A small network was shown many inputs. Here are its activations along a few directions, one row for each input.
In each table, some parts of the input vary, and every possible input appears once, in random order.
Descriptions start from the smaller parts, as in this example, which fits no table here: ring(5) and (point or line(11) or (values(3) and line(4))).
Shared parts are said once, and a part with two or three values counts as separate values.

Other details of the inputs shift rows strongly along two fixed directions, in all tables alike. That doesn't count.

Table:
r1: [ 18 -21  49  21 -26  17  13  33 -56 -49 -46 -84]
r2: [-72 -50 -44   5 -29   1  48   1  12  -1  32  36]
r3: [ 49  74  27  -8  31 -23 -57 -20  23  37 -11   4]
r4: [-43 -68 -40  10 -20  15  24  -7  32   4  38 -18]
r5: [-20  33 -67  -7  26   1 -31 -48  63  45  47  95]
r6: [ 32 -35  42  -9 -22 -15   2  41 -15 -18 -36 -71]
r7: [-66 -46 -33  14 -18   2  59  -5   8   3  41  27]
r8: [ 70  72  22   0  38  17 -60 -25 -18   6 -27  35]
r9: [-63 -52 -46  -3 -24   8  39   1  16  -6  31  22]
r10: [-72 -58 -47   4 -20  16  50  -5  15  -5  46   9]
r11: [ 16 -27  37 -11 -14  -2  -5  30 -14 -20 -29 -86]
r12: [ 32  88  28 -19  40 -18 -37 -13   0  21 -16  19]
r13: [-59 -62 -39  14 -33   7  25  -8  34   9  37 -20]
r14: [-59 -51 -38   7  -6  14  54  -3   7  -7  41  22]
r15: [ 13 -21  37 -12 -22 -19  19  41 -23 -20 -27 -47]
r16: [ 34 -26  53  -7  -9  -9  20  44 -30 -23 -29 -82]
r17: [ 48  67  20 -16  21 -28 -60 -12  24  32 -18  16]
r18: [ 38  81  24 -21  31 -27 -37 -10   6  23 -16  42]
r19: [ 37 -29  54  -4 -13 -10   5  38 -20 -18 -32 -91]
r20: [  0 -24  20 -19 -17  -6  11  36 -20 -25 -25 -44]
r21: [-56 -61 -44   9 -36  -3  37   0  30   7  38  16]
r22: [-58 -53 -33  15 -12   7  61  -1   6  -3  43  24]
r23: [-54 -56 -37   4 -12  15  51  -2  10  -8  41   5]
r24: [-61 -58 -37  14 -27   3  53  -2  19   4  47   4]
r25: [-61 -62 -54   0 -30  10  28  -1  31   0  35  13]
r26: [-35  44 -60   2  22   0 -24 -56  61  52  55  79]
r27: [ -7 -16  39  -9 -12  -8  36  36 -40 -25 -24 -49]
r28: [ 37  82  16 -24  44  -8 -49 -16   8  21  -9  19]
r29: [ 56  73  19 -20  35 -22 -51  -7  16  26 -17  32]
r30: [-26  39 -52   0  28  -7  -6 -41  39  40  41 112]
r31: [ 79  75  35   6  34   7 -56 -20 -23  10 -30  33]
r32: [ -5 -22  29 -16 -22 -13  23  37 -25 -23 -27 -40]
r33: [ 15 -26  38 -12 -15 -14  28  43 -31 -25 -28 -41]
r34: [ 26 -27  42 -13  -6   0  15  40 -28 -28 -27 -81]
r35: [-32  29 -65  -6  25   1 -13 -43  50  38  48 104]
r36: [ -2 -19  32  -7 -18 -17  30  36 -30 -19 -22 -21]
r37: [ 20 -23  51  -8  -6  -8  36  43 -39 -28 -25 -65]
r38: [-34  37 -62  -5  31   0 -12 -46  44  38  45 116]
r39: [-39  39 -55   7  24  -4  -1 -51  50  48  60  95]
r40: [ 54  78  30 -15  44 -17 -37  -8   2  23  -9  18]
r41: [ 11 -19  33 -16  -9   0   6  33 -19 -23 -24 -71]
r42: [ 26 -33  40   6 -25  25   4  30 -58 -47 -42 -62]
r43: [ 30 -31  37 -16 -16  -9  -7  38 -14 -23 -39 -73]
r44: [-67 -57 -48   3 -35   1  39   3  23   1  34  17]
r45: [ 77  87  36  16  44  10 -53 -20 -20   5 -31  15]
r46: [ 35 -29  55  17 -31   9  11  31 -59 -37 -42 -58]
r47: [ 67  83  23  10  47  20 -57 -24 -15   0 -27  17]
r48: [ 69  65  13  14  42  12 -68 -36 -14   4 -32  21]
r49: [-23  37 -61  24   9  23 -32 -65  32  36  41 102]
r50: [ 26 -25  41 -13 -15 -14  19  47 -29 -25 -32 -52]
r51: [ -1 -10  36 -15   1  -2  26  32 -37 -28 -24 -44]
r52: [-53 -66 -37  50 -40  30  48 -11  -4 -19  33  -2]
r53: [-35 -86 -43  52 -34  29  34 -19  -9 -20  23  -2]
r54: [ 39  63   5 -22  26 -15 -68 -16  28  27 -18  19]
r55: [ 54  89  19   6  41  19 -63 -26 -13   1 -28  17]
r56: [-59 -69 -47   8 -19  17  51  -1  16  -5  47   1]
r57: [ 64  76  23  22  31  -3 -66 -36 -13  14 -32  25]
r58: [ 14 -28  27 -18 -12  -7  15  40 -23 -27 -28 -47]
r59: [-32  48 -54  -1  25  -1 -19 -50  51  47  51  80]
r60: [ 24 -21  54  -6 -16 -15  20  41 -28 -21 -29 -83]
r61: [ 10 -30  31 -12 -30 -15  -4  34  -9 -15 -34 -68]
r62: [ 54  76  16  16  29   2 -71 -36 -12  12 -34  21]
r63: [-62 -60 -47   4 -37   1  32   0  29   2  31   8]
r64: [-71 -48 -51   0 -20   7  43  -3  15  -1  34  43]
r65: [ 57  71  10  10  37  12 -74 -37 -12   5 -33  21]
Each input here is: ring(5) and (values(3) or (values(2) and line(5))).
- The inputs of r41 and r60 match in every part but the ring(5) part. If r55 is changed in the same way as r41 into r60, which row does it become? => r52
- The inputs of r63 and r29 match in every part but the ring(5) part. If r61 is changed in the same way as r63 into r29, which row does it become? => r6
- Change only the line(5) part in r39. List by row number the other rows that result. => r3, r7, r24, r60
- A walk changes only the ring(5) part. It starts at r59 and steps to r28. List the rest of the walk in order. => r56, r40, r24
- Change only the ring(5) part in r7. List by row number the other rows that result. => r14, r22, r27, r51
- Change only the values(3) part in r65. List by row number the other rows that result. => r42, r55
- A walk changes only the line(5) part. It starts at r36 and steps to r18. List the rest of the walk in order. => r15, r21, r17

Table:
r66: [ 12  22  10 -40  12 -21  -6  32   6  -5 -14  -5]
r67: [29 22 21  2 20 -7 12 10 -2  5 -1 -2]
r68: [ -4  17  13 -20  14 -35 -17  -2  16  19 -13 -16]
r69: [  7  28  19   3   1  -2  -7   0 -38  -7 -28   5]
r70: [  8  27  12 -22  -3 -39  -8  21  17  13 -13   6]
r71: [  5  33  23   2   7  -4  -7  -3 -25  -6 -16   5]
r72: [ 17   6  26 -16  11 -43 -14   9  10  20 -21 -20]
r73: [ 15  26  20   6   1  -7  -4  -6 -18   4  -9  21]
r74: [ 17   6  13 -32  31 -23 -15   9  10   9 -13 -15]
r75: [-79 -33 -59  -5 -34   5  19 -20  59  35  64  36]
r76: [ 10  20  -6   5   9  17 -33 -14   1  -1 -13   1]
r77: [  9  17   7  10  -8   2 -23  -4  -5  -8 -32   5]
r78: [ 28  10  13  17  -7   0 -29  -5  -4   0 -20  -5]
r79: [-33 -54 -60  28 -21  21   9 -25  29   8  38  43]
r80: [ 24  12  -1  -2   8  11 -26  -2  -6 -11 -21  15]
r81: [  2  14  13 -32  24 -23 -16   6   9   8 -16 -24]
r82: [ 27  14  21  -2  12  -3  -1   2 -25  -5 -11  15]
r83: [-66 -42 -56   0 -36  -4  23 -19  62  39  68  49]
r84: [  8  18 -14   7  14  19 -36 -22   8   3   1  -3]
r85: [ -51 -105   15  -24  -63   12   66   58  -16  -40   -1 -100]
r86: [ 35   2  11   3  -4   1 -16   7 -11 -11 -32   8]
r87: [ 24  26  21  -5  29   2   9  12  -9  -4  -3 -13]
r88: [ -6  25 -29  21   6  10 -38 -41  25  24  18  23]
r89: [ 21  18  22 -11  21   5   1  10 -24 -14 -10   0]
r90: [ 16  28  25   9   8 -13   5  -1  -8   8  -2   8]
r91: [ 23  13   7   7  11  16 -30 -16   1  -3  -6 -36]
r92: [ 27  15   7  -2   8  -1  -1  -5 -27  -5 -19  29]
r93: [-47 -32 -43  25 -23   8  31 -21  -3   9  27  57]
r94: [-47 -34 -51  17  -7  13  39 -25  22  10  54  66]
r95: [ 15  20  10  -8  21   8  -3   0 -22  -9  -6  17]
r96: [ -28 -115   31  -27  -59   10   68   75  -27  -47   -9 -109]
r97: [ 23  27  32  10  10 -14  10  11  -6   8  -7 -14]
r98: [ 28  10  18  11 -14  -5 -23   6 -12  -8 -37   0]
r99: [ 28  15   4  20  -4   2 -32 -13   4  13  -9  -9]
r100: [ 25  10  20 -31  -2 -14 -14  17  17  18   2  -1]
r101: [22 23 14  2 21 -5  7 -3 -3  5  5 22]
r102: [ 17  22  30   6   3 -11   1   2 -19   4 -11   6]
r103: [ -7  36   5 -27  -1 -32 -11  15  17   8 -10   2]
r104: [-52 -61 -56  -4  -3 -19  27 -16  49  26  47  37]
r105: [ 24  17  12  -7  17   8  -3   6 -36 -15 -23  11]
r106: [ 27  19  -6  22   2   0 -30 -33  23  21  10  -1]
r107: [-67 -25 -52  10  -2  22  33 -25  12   1  51  47]
r108: [ 17  30  33  -7  21  -1   8  17 -21 -10 -13 -37]
r109: [ 18  12 -29  16  13  13 -34 -33  26  20  18  36]
r110: [-60 -24 -60  11  -7  25  29 -30  -1   0  31  58]
r111: [ 26   8   0   0  11  16 -29  -3  -2 -12 -13   0]
r112: [ -24 -101   22   10  -58   22   49   57  -49  -66  -44  -95]
r113: [-80 -22 -73 -19 -11  -3  26  -9  52  14  49  48]
r114: [ 1 34 11 -6 21  7  3 -3 -8 -2  2  5]
r115: [ 11  23 -11  20   5   6 -34 -33  20  16  10  -9]
r116: [-2 36 14  5 10 -5  2 -8 -5  5  4  8]
r117: [-32 -98   9  27 -60  17  42  39 -33 -48 -19 -93]
r118: [  7  35  26   7  13  -6   7   6  -6   6  -4 -17]
r119: [-45 -47 -79  24  -4  34   3 -35  38  14  56  39]
r120: [ 43   2  16   2  13  15 -26  -2  -6  -9 -12 -42]
r121: [  5  30  14  -9  16   8  -6  -4 -25 -11 -12   7]
r122: [ 15  18   4 -30   5 -32  -5  24  17   7  -7  14]
r123: [ 45  -1  10  11   5   6 -24 -11   4   2  -4 -25]
r124: [-45 -82  24  15 -51   9  71  45 -47 -45 -10 -75]
r125: [15 28  4 -6 29  4  4 -4 -5 -1  7 18]
- Describe the family of inputs behind these rows. => ring(5) and (values(3) or line(4) or line(5))
- The inputs of r87 and r67 match in every part but the ring(5) part. If r66 is changed in the same way as r87 into r67, which row does it become? => r122
- The inputs of r116 and r101 match in every part but the ring(5) part. If r69 is changed in the same way as r116 into r101, which row does it become? => r92
- Change only the values(3) part in r96. List by row number the other rows that result. => r66, r74
- Change only the line(4) part in r106. List by row number the other rows that result. => r78, r98, r99
- A walk changes only the line(4) part. It starts at r91 and steps to r84. List the rest of the walk in order. => r76, r112
- Change only the line(5) part in r102. List by row number the other rows that result. => r73, r90, r93, r97
- Change only the line(5) part in r105. List by row number the other rows that result. => r87, r89, r95, r125
